A small network was trained on made-up records. Each row is its average activation on records with the value named, seen along a few directions.
Values that are neighbours, or in one group, have similar rows; names and order tell nothing.
(in the rows, 500 means zero)
Random noise pushes rows far along 20 fixed directions. That doesn't count. These rows show it; they differ only by the noise:
[571 462 557 532 426 502 289 410 682 809 183 520 557 621 609 495 176 418
 322 461 295 520 649 249 629 381 450 243 530 583 497 612 600 624 477 830]
[459 501 542 517 181 430 369 363 626 648 375 681 716 612 463 244 388 259
 666 273 489 699 792 405 585 536 565 307 493 527 574 546 370 433 602 651]
[365 570 417 531 473 342 493 651 339 785 428 333 267 229 330 423 412 659
 466 567 688 605 622 645 534 430 567 575 507 600 425 248 615 314 584 566]
[421 687 352 383 490 739 378 579 503 329 538 646 610 484 588 723 649 163
 718 708 221 433 745 549 538 615 388 547 470 266 457 547 374 382 589 287]
[556 365 266 513 704 208 666 506 612 357 517 487 548 626 242 590 530 624
 698 458 447 319 446 399 596 779 455 810 525 714 473 460 256 751 204 520]
[488 372 529 354 321 661 431 701 499 451 278 581 352 741 437 601 583 532
 412 176 450 613 583 129 365 141 552 618 456 453 354 682 779 605 438 445]
[494 412 676 577 395 236 556 710 561 519 176 596 661 492 394 437 455 330
 726 379 422 586 714 689 489 656 561 215 293 601 443 635 471 518 389 503]
[460 672 549 675 471 544 337 459 496 722 361 468 308 366 535 539 217 298
 476 630 217 597 638 628 259 386 552 330 410 720 398 347 254 593 609 581]
[664 461 398 399 504 662 414 297 449 714 620 401 494 747 584 743 493 611
 431 723 493 471  87 459 329 321 638 480 659 378 383 410 240 551 551 523]
[568 627 265 361 371 661 238 578 342 697 564 529 402 247 464 520 485 556
 590 608 437 573 415 963 563 527 778 394 523 315  96 476 818  11 383 317]
[550 542 329 675 283 670  89 207 409 399 840 463 333 230 595 495 274 499
 349 811 497 386 486 481 287 539 450 564 519 416 559 531 534 419 725 728]
[635  52 552 565 584 412 548 415 665 424 406 718 683 499 660 707 633 684
 657 449 410 343 296 505 397 712 603 256 533 558 581 560 420 502 236 280]
[372 480 653 327 615 621 576 430 463 288 300 258 273 382 567 668 563 617
 524 426 574 292 205 561 139 577 458 664 686 545 627 369 323 386 550 540]
[386 537 521 298 456 216 615 742 519 484 607 411 403 581 395 602 661 618
 589 398 777 459 379 531 564 422 632 599 426 558 358 457 437 743 547 421]
[450 474 353 513 310 370 542 543 400 461 525 591 685 424 602 166 641 570
 497 476 642 515 426 556 631 668 558 398 550 399 725 565 619 331 313 693]
[304 661 320 336 275 610 560 696 525 475 295 625 562 591 589 332 675 334
 743 366 228 651 525 518 383 477 599 242 396 588 333 531 248 419 374 282]
[704 360 645 567 687 490 466 471 339 639 494 363 513 665 189 793 455 525
 624 501 598 560 553 556 536 634 500 756 605 355 510 295 456 351 534 676]
[538 411 564 436 527 429 595 531 642 875 475 460 578 594 548 450 530 628
 383 478 543 497 500 593 601 566 463 396 624 443 670 406 598 447 566 414]
[206 722 343 336 266 660 508 464 720 724 229 302 328 355 642 151 404 409
 399 566 191 415 536 690  55 675 319 329 616 673 720 463 284 354 670 392]
[386 436 434 777 515 413 409 485 466 528 368 391 352 275 463 438 438 440
 385 783 514 699 678 332 376 416 496 336 467 762 535 612 536 690 548 512]
[464 352 460 648 480 561 483 626 342 431 189 545 337 436 562 482 459 669
 602 244 345 543 515 432 280 470 473 503 501 635 554 290 353 447 320 618]
[719 427 503 421 463 353 358 332 519 629 406 705 634 583 614 704 327 511
 544 466 559 368 270 621 625 292 781 484 582 380 313 515 430 626 343 678]


Values of SIF:
zunir: [508 307 434 695 684 189 500 617 534 830 191 518 567 273 377 446 381 562
 685 569 465 595 760 918 621 782 532 303 530 675 535 355 470 464 303 326]
dok: [523 265 425 661 406 481 508 523 440 748 642 478 612 440 423 404 603 679
 473 754 606 630 600 562 468 669 419 219 429 423 630 493 603 298 610 347]
bada: [556 697 555 397 800 530 733 735 492 608 578 409 579 758 415 598 601 417
 586 534 255 612 321 656 635 557 580 320 321 622 184 440 358 567 262 282]
gifi: [502 529 530 508 373 322 477 528 557 366 572 446 441 521 407 487 420 384
 557 558 519 318 501 764 217 598 457 558 348 505 524 636 303 832 625 514]
zekub: [403 404 621 338 411 480 492 586 607 405 394 353 505 556 595 740 431 623
 652 490 451 192 347 337 364 667 330 284 339 548 482 456 202 458 644 651]
peli: [408 645 655 531 339 268 556 516 719 823 447 743 617 576 423 410 347 111
 493 449 373 541 980 549 505 388 495 569 393 528 698 417 369 706 721 485]
fov: [367 497 715 367 575 564 796 673 508 318 533 587 668 412 647 527 700 519
 552 451 429 306 422 524 466 690 391 346 294 459 623 464 525 176 406 360]
zula: [376 627 197 430 560 597 603 208 602 486 461 600 439 153 607 371 415 553
 450 738 492 319 527 672 422 347 385 751 667 516 506 437 394 385 609 148]
tolu: [419 424 248 530 573 421 291 494 399 404 620 537 348 326 541 548 603 657
 481 482 605 503 436 345 670 557 667 653 674 586 559 396 658 565 231 692]
kuva: [210 649 517 258 437 333 437 517 449 574 472 718 493 338 561 591 724 260
 625 399 751 537 564 464 720 328 910 522 607 499 552 375 482 480 400 592]
timed: [492 519 407 464 406 452 444 330 567 413 553 661 672 418 478 462 388 419
 681 489 556 458 639 456 685 500 524 538 478 441 395 497 422 350 587 495]
dela: [700 377 310 684 602 300 540 606 459 359 654 491 417 630 315 484 583 621
 631 431 489 495 404 852 370 700 526 787 554 525 512 491 346 882 313 317]
nade: [515 450 828 420 685 491 783 434 596 447 159 385 479 420 537 440 290 677
 423 243 540 269 381 696 373 530 284 563 512 567 584 429 505 336 531 506]
The values of SIF form a line.
- List every value one step from peli, in the order listed. => tolu, dela
- List every value one step from dok, in the order listed. => gifi, zula

Values of TUPU:
zedo: [455 561 261 567 500 590 356 327 625 418 544 691 598 384 748 500 423 421
 530 626 320 373 648 256 731 496 360 392 524 534 543 548 369 583 516 525]
lotag: [544 290 643 532 682 749 514 440 410 463 515 474 449 462 560 843 668 601
 531 608 557 562 461 380 392 387 493 518 604 355 498 366 551 263 667 252]
sur: [491 378 518 581 425 463 404 355 614 554 758 686 480 496 680 471 564 527
 387 460 473 478 329 475 342 515 695 351 495 637 671 503 467 696 379 464]
nopus: [725 177 677 577 265 304 430 531 608 361 805 761 557 497 328 705 319 731
 570 315 622 224 646 425 504 513 424 586 125 386 313 602 733 477 658 488]
zuk: [510 327 347 618 464 439 477 479 469 643 381 460 505 401 525 305 402 730
 396 546 392 462 369 444 440 676 514 262 478 672 584 489 570 399 190 757]
riv: [372 498 203 573 741 339 709 746 501 676 600 260 241 307 432 294 661 865
 258 624 393 424 316 509 580 792 471 529 556 842 625 346 726 515 124 486]
zizev: [286 345 468 385 553 274 779 613 493 378 335 720 627 272 655 582 728 548
 411 656 636 293 436 265 504 340 611 514 437 534 663 588 637 481 245 406]
mevo: [554 474 882 393 400 444 553 449 779 685 851 388 472 700 501 617 473 552
 349 437 620 501 305 432 416 431 600 282 348 606 408 535 516 657 821 378]
gute: [457 492 591 389 557 549 352 476 591 346 535 343 507 502 518 697 521 473
 414 649 636 458 558 249 661 547 357 503 560 410 506 716 725 544 651 578]
zuga: [607 404 232 617 470 738 164 236 549 425 592 659 331 443 735 557 422 542
 362 541 358 499 433 442 326 310 554 631 709 510 491 572 489 752 450 315]
fudu: [561 429 735 520 335 368 509 752 510 532 801 607 513 723 528 642 653 452
 478 430 524 547 389 498 368 393 714 271 218 468 437 568 516 743 543 417]
The values of TUPU form a ring.
- Going along TUPU from riv by way of its neighbour zedo, in what order are nopus, zizev, gute, zuga met? => nopus, zizev, zuga, gute
- List every value one step from lotag, in the order listed. => mevo, fudu

Values of GAD:
vop: [394 684 560 551 756 940 452 483 371 419 436 217 263 462 571 686 327 481
 500 579 153 455 516 252 331 512 193 449 419 624 424 228 262 243 653 642]
fovi: [680 659 324 609 636 428 764 686 393 591 573 515 630 572 368 482 330 588
 359 737 155 277 417 368 757 554 366 570 208 537 322 472 582 323 152 807]
suga: [527 570 785 586 627 433 615 787 288 340 212 360 479 474 478 674 481 387
 714 543 415 608 434 807 359 477 557 217 257 510 217 470 346 529 505 529]
maten: [504 684 638 461 694 624 638 300 463 453 530 616 620 538 518 693 698 104
 410 799 552 625 448 334 625 146 701 582 577 442 404 656 511 532 550 326]
rad: [456 336 531 379 463 629 495 357 355 534 337 480 559 716 396 463 661 465
 474 299 555 576 348 134 359 568 646 645 730 477 815 444 456 345 206 877]
lonep: [670 373 685 533 559 652 584 360 428 240 481 379 582 728 243 557 648 381
 546 558 559 581 373 647 147 676 435 627 574 334 588 790 498 491 505 386]
nog: [591 553 763 787 632 572 378 523 332 392 328 425 474 390 550 207 507 370
 375 319 545 989 493 667 642 505 689 204 565 626 497 708 929 474 251 615]
bagog: [508 706 732 186 442 651 843 308 424 504 549 235 557 531 355 472 455 583
 390 679 772 431  72 590 349 256 547 505 367 397 158 596 525  60 720 496]
zokop: [428 720  46 164 396 398 293 627 434 533 515 328 537 718 646 655 601 537
 515 731 613 278 227 411 786 530 512 614 731 257 516 556 316 786 415 922]
lini: [405 797 147 416 608 668 527 502 394 267 500 303 364 452 754 214 681 562
 511 560 393 534 107 770 428 554 533 478 772 516 495 452 264 649 333 454]
pizu: [714 405 301 530 893 622 451 396 638 887 469 418 437 668 534 549 512 668
 358 481 374 657 415 698 720 538 523 670 954 509 530 333 598 689 331 184]
robeb: [747 513 795 637 735 504 907 456 478 477 383 688 815 722 641 414 387 506
 392 337 397 526 423 421 694 277 386 482 415 444 518 462 457 449 366 539]
futu: [509  75 497 633 563 504 416 170 488 805 431 641 649 293 718 761 584 584
 514 851 676 452 476 525 317 500 624 288 746 394 843 316 298 324 617 308]
The values of GAD form a line.
- List every value one step from fovi, in the order listed. => maten, zokop
- List every value one step from bagog, in the order listed. => lonep
- List every value one step from vop, in the order listed. => robeb, futu

Values of PEZ:
vifun: [590 535 567 440 690 755 574 634 373 721 286 239 333 744 534 563 567 657
 392 404 382 656 276 566 408 392 458 438 676 462 445 343 459 512 473 476]
nubul: [388 561 609 398 486 663 551 534 402 469 528 384 391 587 477 547 619 548
 459 469 629 685 392 281 449 244 553 423 442 544 306 484 525 427 618 457]
doted: [485 434 358 498 335 575 416 457 412 425 535 441 483 536 604 306 617 661
 487 404 634 632 288 417 480 502 580 406 601 509 525 554 521 455 421 577]
nerup: [516 557 657 462 604 461 491 536 517 305 587 486 454 416 480 560 599 435
 532 427 565 472 454 777 476 653 574 549 513 475 524 590 618 581 426 418]
sav: [427 585 478 581 513 504 505 611 508 486 397 572 337 379 615 443 497 464
 499 400 371 539 578 703 368 450 509 538 530 600 555 413 426 641 476 342]
leva: [522 571 543 499 709 781 575 480 462 389 469 293 365 591 414 543 584 455
 481 483 443 658 509 489 394 435 391 654 637 469 446 481 505 477 638 282]
kop: [644 516 620 567 566 395 604 569 447 562 422 553 694 631 468 491 459 421
 580 460 492 495 536 651 667 552 464 459 446 368 547 503 470 496 440 640]
guba: [553 371 675 461 590 500 420 321 626 507 621 422 424 555 453 620 444 614
 488 314 694 519 424 392 535 475 541 520 595 584 456 482 544 562 655 414]
nos: [449 413 550 374 422 440 578 641 516 584 525 489 556 577 590 657 562 615
 439 638 705 445 459 347 535 213 458 413 377 378 422 539 501 642 724 353]
neb: [439 496 477 452 637 364 536 319 570 398 336 480 520 300 519 544 425 447
 516 636 703 424 535 463 622 351 519 583 602 570 416 613 473 610 559 389]
kiz: [425 382 344 450 437 601 508 636 541 596 713 591 569 587 531 474 768 638
 580 439 421 628 576 299 634 627 508 345 472 471 509 398 601 313 472 266]
faz: [573 379 351 471 412 590 501 470 532 452 622 657 559 590 337 569 654 446
 590 545 466 512 642 508 362 510 476 798 561 310 537 568 546 419 555 149]
git: [501 485 409 395 457 429 646 368 578 586 437 414 548 586 523 376 505 605
 471 539 522 393 167 547 370 523 585 409 585 597 504 524 287 529 405 516]
The values of PEZ form a line.
- List every value one step from neb, in the order listed. => guba, nos
- List every value one step from git, in the order listed. => vifun, kop
- List every value one step from nubul, in the order listed. => nerup
- List every value one step from faz, in the order listed. => sav, kiz

Values of GOSE:
luti: [648 464 661 359 391 469 665 265 810 476 489 521 695 822 431 269 306 570
 462 105 537 431 449 320 607 479 362 576 523 526 466 626 479 550 622 556]
kif: [622 370 645 476 417 601 479 333 626 478 321 539 588 563 409 511 403 416
 658 337 463 547 546 562 381 500 521 440 519 469 385 621 465 361 620 332]
kapog: [311 633 312 439 476 237 585 530 566 603 430 281 474 379 278 359 435 445
 593 742 589 463 611 562 516 650 429 490 469 676 459 509 310 571 609 520]
gudek: [426 668 568 343 436 469 798 569 587 618 450 454 529 571 466 358 505 487
 405 486 516 420 496 563 462 375 384 614 452 465 516 463 473 419 675 386]
rida: [486 539 791 588 602 641 503 568 451 349 808 604 531 528 694 548 692 376
 414 366 384 510 477 439 520 678 528 420 430 454 785 391 606 433 421 620]
nizo: [558 581 518 686 604 486 471 405 411 549 627 327 464 317 556 479 416 532
 421 826 593 534 424 698 528 532 456 319 501 502 477 486 470 478 675 512]
kege: [479 615 414 439 354 731 541 538 453 392 548 612 664 640 661 312 602 429
 504 464 336 561 450 430 506 460 440 331 408 360 485 593 489 363 451 493]
dud: [529 545 547 551 480 575 604 563 514 591 609 415 473 739 378 362 536 520
 426 416 447 729 490 347 477 413 473 399 376 643 385 543 471 627 513 426]
vokuf: [554 552 469 593 407 461 552 475 512 473 447 538 646 716 556 176 371 489
 447 292 463 617 503 272 676 407 426 372 425 602 492 587 411 674 417 730]
duzi: [555 283 556 509 359 573 422 324 551 573 557 548 628 548 437 547 535 458
 433 645 623 541 564 379 353 505 492 467 537 352 640 692 646 357 640 411]
sike: [618 390 721 588 522 379 570 573 573 766 460 676 685 595 660 597 447 479
 420 506 435 471 552 559 578 439 518 301 436 411 649 425 514 539 503 511]
The values of GOSE form a ring.
- Going along GOSE from dud by way of its neighbour duzi, in what order are kif, kapog, rida, nizo met? => rida, kif, nizo, kapog
- List every value one step from luti, in the order listed. => gudek, sike
